Each row below holds a small network's activations on one input, seen along a few directions.
Each table varies a few parts of the input and shows all the possible inputs, shuffled.
Descriptions start from the smaller parts, as in this example, which fits no table here: line(4) and (point or line(9) or (values(2) and ring(5))).
Shared parts are said once, and a part with two or three values counts as separate values.

Other details of the inputs vary at random and push rows far along three fixed directions, the same in every table; ignore that.

A family of inputs:
R1: [ 49.5   2.6 -14.9  14.5  -1.7 -11.9   4.0 -31.2 -19.9  -6.4 -11.4  27.7
 -12.3]
R2: [-40.9 -13.1 -10.2  15.7   4.6   2.1  -9.2  51.1 -13.5  15.8 -15.8 -37.8
   1.0]
R3: [ 31.5   5.4   0.0  -2.9   9.5  -4.5  -7.5 -31.6  -4.0  -8.5  -5.8  26.6
  -9.3]
R4: [-18.3 -13.4   8.5 -15.6   9.1 -11.8   2.1  15.9  12.4   2.7   8.9 -15.7
   3.5]
R5: [ -2.0  18.9 -25.4  40.3 -44.4  26.2  -6.5  28.2 -19.6  11.7 -22.1 -32.3
  13.6]
R6: [-28.0 -30.4 -15.4  12.4  23.5 -22.0  -1.8  47.0 -19.9  18.4 -20.5 -30.2
  -6.0]
R7: [ 54.2   0.0  -5.6   9.3 -10.7 -22.2  20.0 -18.1 -10.4   2.8  -1.1  33.4
  -4.3]
R8: [ 54.7 -19.8  -5.5   7.4   0.2 -36.3   4.4  -6.1 -20.0  -5.4  -2.9  20.7
 -14.3]
R9: [  8.3  35.1  11.7  -1.0 -44.6  35.6 -17.6 -17.1  29.9   6.1  18.1   4.4
  22.1]
R10: [-32.6 -16.2  32.0 -41.1  43.5  -4.2  -0.5 -18.2  19.4 -27.4  24.1   2.2
 -13.3]
R11: [ 29.1  13.9 -14.0  16.5 -19.1  11.7  -5.6 -18.6  -6.5  14.2  -1.3  32.7
   4.5]
R12: [ -1.9  19.5 -27.7  37.5 -39.9  23.0 -12.2  32.5 -13.1  20.2 -24.7 -29.4
  17.5]
R13: [-30.1 -23.6 -21.9   9.9  17.5 -17.1  22.5  43.3 -30.4   0.3 -17.6 -29.8
  -8.2]
R14: [-86.5  17.5  37.6 -49.4   2.3  39.8   2.2   7.9  46.6 -12.0  41.7 -17.6
  19.5]
R15: [  5.8  43.2   2.2  17.3 -47.1  52.8 -30.6 -21.2  16.6  14.0   5.3  13.0
  20.9]
R16: [-46.4 -15.2  15.3 -41.0  52.2  -8.5  12.7  -3.8   9.1 -17.8  10.2   5.0
 -12.5]
R17: [ -9.1 -20.9   0.6 -10.9  39.7 -23.0   6.3   2.3 -10.1 -10.4 -10.4 -10.9
 -19.9]
R18: [  9.3  27.0   7.8  -0.9 -27.8  32.8 -11.1 -33.2  18.7  -6.8  19.9  18.3
  13.3]
R19: [ 20.6  -6.7  20.7 -16.0  18.1 -21.2   8.4 -18.9  11.4  -8.1   5.3  14.8
 -11.6]
R20: [ -3.1  12.3   5.8 -13.4  10.3  11.8  -6.3 -29.6  17.9  -0.7   2.6   4.0
   1.6]
R21: [-22.9 -16.5  17.7 -25.2  42.7 -10.8  -3.3 -12.3   3.2 -11.8   8.9  17.4
 -17.7]
R22: [ 50.3 -13.6  -2.9  11.6   0.7 -35.6  18.0  -7.3 -19.6  -4.3  -8.1  22.4
 -13.6]
R23: [  9.6  -4.6   4.5 -15.8  27.2 -11.9   1.4 -25.9  -3.1 -15.0  -0.5  25.0
 -13.9]
R24: [ 36.1 -19.0 -20.4  30.8 -12.5 -35.6  16.1  31.2 -23.6  18.4 -24.6 -14.8
  -1.5]
R25: [ 18.9  35.4 -12.9  16.2 -35.5  32.6 -19.0 -20.7  13.7  18.1  -7.6   6.7
  21.6]
R26: [-14.5  24.8  17.6 -12.9 -29.1  29.6  -7.5 -10.7  24.9  -5.9  24.3   4.4
  16.6]
R27: [ 16.2 -13.5   7.1 -16.6  25.3 -15.8  -1.3 -27.9  11.8  -5.1  10.6  15.3
  -6.9]
R28: [ -6.8  -1.0  22.2 -12.4   4.5  -4.6   7.2   0.4   9.8  -9.7   6.6  -3.4
  -3.5]
R29: [ -0.9 -28.9 -25.6  18.9   4.1 -24.2  20.1  39.3 -32.0   3.5  -9.0 -16.3
  -4.1]
R30: [-49.9   0.7  -8.7  17.0 -22.4  23.1  -5.7  53.4   0.0   9.2  -3.2 -55.8
  17.3]
Each input here is: line(5) and line(6).
Changing only the line(5) part turns R21 into R15. The same change can be made to R26. Which row results?
> R8
Which other rows does R12 become when the line(6) part takes its other values? List them by row number.
> R2, R9, R17, R19, R30
A walk changes only the line(5) part. It starts at R7 and steps to R22. List the rest of the walk in order.
> R28, R19, R24
Which other rows does R29 become when the line(6) part takes its other values? List them by row number.
> R7, R11, R13, R14, R16
